A small network was trained on invented records. Each row is its activation on one of them, seen along a few directions.
Records have a field called J. Each example row is followed by its value.
Other fields move the rows too, some of them a lot.
In the rows, 500 means zero.
Strong random noise was added to every row along 12 fixed directions; ignore it. To show where, here is one row again and again, with new noise each time:
| 597 | 521 | 456 | 500 | 582 | 296 | 470 | 388 | 443 | 549 | 547 | 470 | 507 | 525 | 564 | 501 | 491 | 576 | 556 | 495 | 351 | 481 | 521 | 447 | 680 | 627 | 710 |
| 278 | 451 | 557 | 747 | 616 | 632 | 460 | 367 | 307 | 324 | 358 | 510 | 298 | 498 | 661 | 337 | 389 | 324 | 500 | 542 | 388 | 486 | 496 | 468 | 525 | 515 | 313 |
| 443 | 516 | 380 | 433 | 560 | 325 | 490 | 452 | 506 | 515 | 443 | 442 | 448 | 427 | 500 | 351 | 561 | 614 | 658 | 443 | 366 | 390 | 371 | 327 | 726 | 604 | 516 |
| 428 | 457 | 421 | 419 | 440 | 513 | 489 | 573 | 497 | 538 | 403 | 493 | 549 | 399 | 467 | 422 | 587 | 497 | 674 | 662 | 581 | 471 | 300 | 415 | 478 | 490 | 479 |
| 623 | 487 | 492 | 518 | 558 | 378 | 407 | 488 | 494 | 503 | 576 | 415 | 599 | 472 | 383 | 524 | 299 | 529 | 411 | 459 | 521 | 546 | 657 | 490 | 537 | 461 | 523 |
| 446 | 500 | 509 | 506 | 453 | 607 | 504 | 498 | 618 | 264 | 526 | 631 | 436 | 691 | 484 | 558 | 529 | 494 | 395 | 306 | 446 | 258 | 534 | 444 | 493 | 349 | 516 |
| 487 | 334 | 237 | 399 | 291 | 423 | 191 | 691 | 632 | 526 | 500 | 594 | 744 | 314 | 422 | 402 | 643 | 320 | 506 | 601 | 717 | 379 | 502 | 260 | 327 | 277 | 283 |
| 428 | 598 | 538 | 439 | 736 | 431 | 591 | 460 | 651 | 313 | 547 | 427 | 232 | 387 | 635 | 565 | 457 | 588 | 550 | 475 | 431 | 466 | 564 | 329 | 517 | 513 | 442 |
| 506 | 366 | 345 | 567 | 433 | 349 | 273 | 512 | 486 | 505 | 411 | 474 | 606 | 452 | 542 | 521 | 551 | 452 | 596 | 720 | 498 | 544 | 477 | 336 | 457 | 369 | 559 |
| 540 | 460 | 339 | 373 | 488 | 386 | 413 | 514 | 570 | 255 | 531 | 380 | 602 | 531 | 479 | 433 | 562 | 528 | 679 | 382 | 429 | 529 | 549 | 333 | 467 | 308 | 813 |
| 673 | 620 | 608 | 644 | 785 | 518 | 584 | 355 | 425 | 511 | 510 | 418 | 420 | 704 | 531 | 450 | 480 | 450 | 481 | 429 | 478 | 433 | 403 | 619 | 555 | 524 | 580 |
| 476 | 599 | 551 | 294 | 430 | 461 | 419 | 561 | 847 | 432 | 563 | 507 | 624 | 467 | 437 | 479 | 443 | 573 | 578 | 449 | 563 | 343 | 378 | 482 | 556 | 373 | 259 |
| 624 | 564 | 534 | 386 | 392 | 597 | 528 | 529 | 454 | 688 | 611 | 616 | 716 | 537 | 360 | 397 | 462 | 453 | 395 | 352 | 606 | 378 | 447 | 689 | 571 | 637 | 511 |
| 668 | 643 | 557 | 673 | 728 | 699 | 566 | 431 | 440 | 577 | 449 | 408 | 413 | 651 | 536 | 518 | 515 | 427 | 351 | 356 | 561 | 566 | 444 | 653 | 376 | 447 | 586 |

| 690 | 475 | 543 | 547 | 470 | 360 | 223 | 459 | 644 | 332 | 601 | 435 | 819 | 639 | 391 | 441 | 421 | 369 | 574 | 516 | 582 | 463 | 485 | 561 | 420 | 199 | 292 | | j12
| 154 | 215 | 119 | 428 | 213 | 465 | 340 | 582 | 388 | 295 | 398 | 648 | 449 | 380 | 608 | 352 | 741 | 436 | 546 | 353 | 272 | 414 | 649 | 126 | 499 | 422 | 698 | | j15
| 346 | 447 | 614 | 575 | 465 | 660 | 648 | 445 | 384 | 333 | 455 | 568 | 363 | 631 | 538 | 567 | 507 | 516 | 519 | 534 | 416 | 436 | 488 | 541 | 506 | 544 | 662 | | j6
| 594 | 499 | 553 | 475 | 768 | 192 | 636 | 378 | 481 | 418 | 646 | 387 | 370 | 600 | 351 | 521 | 324 | 740 | 460 | 331 | 312 | 325 | 640 | 386 | 760 | 618 | 548 | | j15
| 449 | 447 | 575 | 524 | 506 | 550 | 587 | 530 | 457 | 569 | 457 | 477 | 375 | 391 | 523 | 777 | 368 | 646 | 399 | 715 | 529 | 684 | 574 | 487 | 388 | 573 | 484 | | j14
| 584 | 436 | 475 | 357 | 548 | 406 | 729 | 527 | 348 | 429 | 621 | 483 | 482 | 503 | 274 | 457 | 410 | 614 | 484 | 347 | 459 | 413 | 659 | 417 | 625 | 618 | 799 | | j3
| 415 | 425 | 368 | 506 | 322 | 472 | 327 | 502 | 548 | 346 | 470 | 477 | 532 | 462 | 550 | 651 | 469 | 610 | 393 | 349 | 356 | 663 | 765 | 374 | 471 | 399 | 721 | | j1
| 443 | 696 | 532 | 434 | 467 | 487 | 442 | 435 | 732 | 602 | 436 | 469 | 500 | 495 | 602 | 440 | 512 | 680 | 521 | 288 | 385 | 493 | 385 | 559 | 686 | 527 | 325 | | j9
| 641 | 594 | 594 | 382 | 525 | 419 | 584 | 540 | 761 | 646 | 649 | 696 | 464 | 612 | 529 | 668 | 702 | 524 | 437 | 564 | 602 | 204 | 375 | 507 | 524 | 587 | 394 | | j5
| 492 | 365 | 478 | 536 | 377 | 626 | 442 | 605 | 388 | 433 | 351 | 409 | 681 | 524 | 222 | 428 | 454 | 398 | 646 | 729 | 727 | 615 | 311 | 540 | 316 | 279 | 462 | | j17
| 486 | 387 | 547 | 565 | 509 | 581 | 731 | 508 | 178 | 445 | 517 | 601 | 403 | 542 | 294 | 539 | 455 | 534 | 437 | 530 | 530 | 400 | 530 | 506 | 501 | 660 | 563 | | j12
| 463 | 520 | 543 | 477 | 322 | 780 | 529 | 651 | 608 | 615 | 453 | 564 | 494 | 447 | 411 | 734 | 442 | 581 | 203 | 418 | 641 | 576 | 550 | 550 | 258 | 385 | 376 | | j3
| 407 | 515 | 504 | 541 | 407 | 711 | 330 | 558 | 640 | 594 | 439 | 614 | 447 | 337 | 783 | 645 | 565 | 324 | 349 | 643 | 599 | 648 | 547 | 533 | 222 | 443 | 271 | | j14
| 485 | 450 | 638 | 432 | 382 | 415 | 371 | 484 | 531 | 519 | 611 | 537 | 667 | 373 | 495 | 589 | 245 | 485 | 486 | 728 | 549 | 574 | 584 | 555 | 504 | 533 | 273 | | j17
| 445 | 526 | 579 | 475 | 580 | 438 | 479 | 405 | 623 | 221 | 477 | 349 | 460 | 564 | 702 | 467 | 520 | 515 | 784 | 596 | 369 | 604 | 392 | 446 | 439 | 366 | 556 | | j5
| 430 | 492 | 421 | 570 | 504 | 588 | 439 | 548 | 500 | 566 | 396 | 443 | 469 | 403 | 551 | 371 | 598 | 431 | 542 | 587 | 572 | 553 | 341 | 471 | 414 | 430 | 361 | | j6
| 293 | 625 | 555 | 297 | 371 | 679 | 539 | 437 | 633 | 304 | 714 | 800 | 364 | 390 | 862 | 417 | 630 | 373 | 413 | 270 | 373 | 310 | 625 | 482 | 498 | 708 | 286 | | j1
| 402 | 591 | 512 | 506 | 365 | 688 | 415 | 534 | 611 | 594 | 412 | 542 | 510 | 404 | 628 | 542 | 532 | 502 | 403 | 525 | 529 | 615 | 441 | 563 | 343 | 457 | 261 | | j9

Which value of J does each new row have?
| 389 | 623 | 454 | 611 | 633 | 648 | 511 | 510 | 661 | 519 | 325 | 408 | 241 | 443 | 556 | 587 | 547 | 594 | 388 | 395 | 506 | 553 | 407 | 387 | 411 | 392 | 310 | | j17
| 365 | 327 | 454 | 425 | 516 | 446 | 582 | 604 | 376 | 416 | 586 | 568 | 498 | 420 | 309 | 366 | 372 | 443 | 461 | 506 | 562 | 302 | 652 | 350 | 554 | 541 | 374 | | j15
| 315 | 476 | 611 | 508 | 635 | 550 | 683 | 550 | 528 | 114 | 516 | 498 | 177 | 420 | 447 | 643 | 349 | 553 | 466 | 544 | 558 | 441 | 716 | 348 | 382 | 419 | 311 | | j9
| 506 | 670 | 529 | 539 | 630 | 671 | 580 | 515 | 717 | 550 | 517 | 488 | 258 | 489 | 705 | 725 | 603 | 588 | 277 | 352 | 472 | 568 | 568 | 492 | 365 | 463 | 517 | | j6
| 396 | 335 | 514 | 556 | 421 | 539 | 316 | 501 | 378 | 237 | 493 | 393 | 691 | 452 | 460 | 285 | 309 | 292 | 611 | 552 | 528 | 597 | 637 | 512 | 404 | 321 | 477 | | j6
| 512 | 566 | 628 | 495 | 547 | 664 | 609 | 564 | 486 | 637 | 570 | 522 | 501 | 469 | 352 | 482 | 285 | 469 | 215 | 331 | 621 | 449 | 614 | 619 | 488 | 549 | 317 | | j3
| 379 | 412 | 381 | 613 | 431 | 606 | 521 | 424 | 158 | 511 | 407 | 610 | 375 | 452 | 636 | 394 | 622 | 384 | 439 | 438 | 356 | 514 | 581 | 472 | 553 | 729 | 657 | | j1
| 377 | 591 | 458 | 532 | 435 | 641 | 483 | 486 | 599 | 568 | 394 | 458 | 404 | 470 | 667 | 564 | 565 | 627 | 432 | 363 | 342 | 644 | 470 | 503 | 517 | 505 | 593 | | j6
| 463 | 432 | 643 | 617 | 564 | 497 | 564 | 429 | 273 | 496 | 469 | 499 | 491 | 557 | 372 | 297 | 305 | 420 | 521 | 539 | 470 | 405 | 455 | 615 | 676 | 662 | 352 | | j5
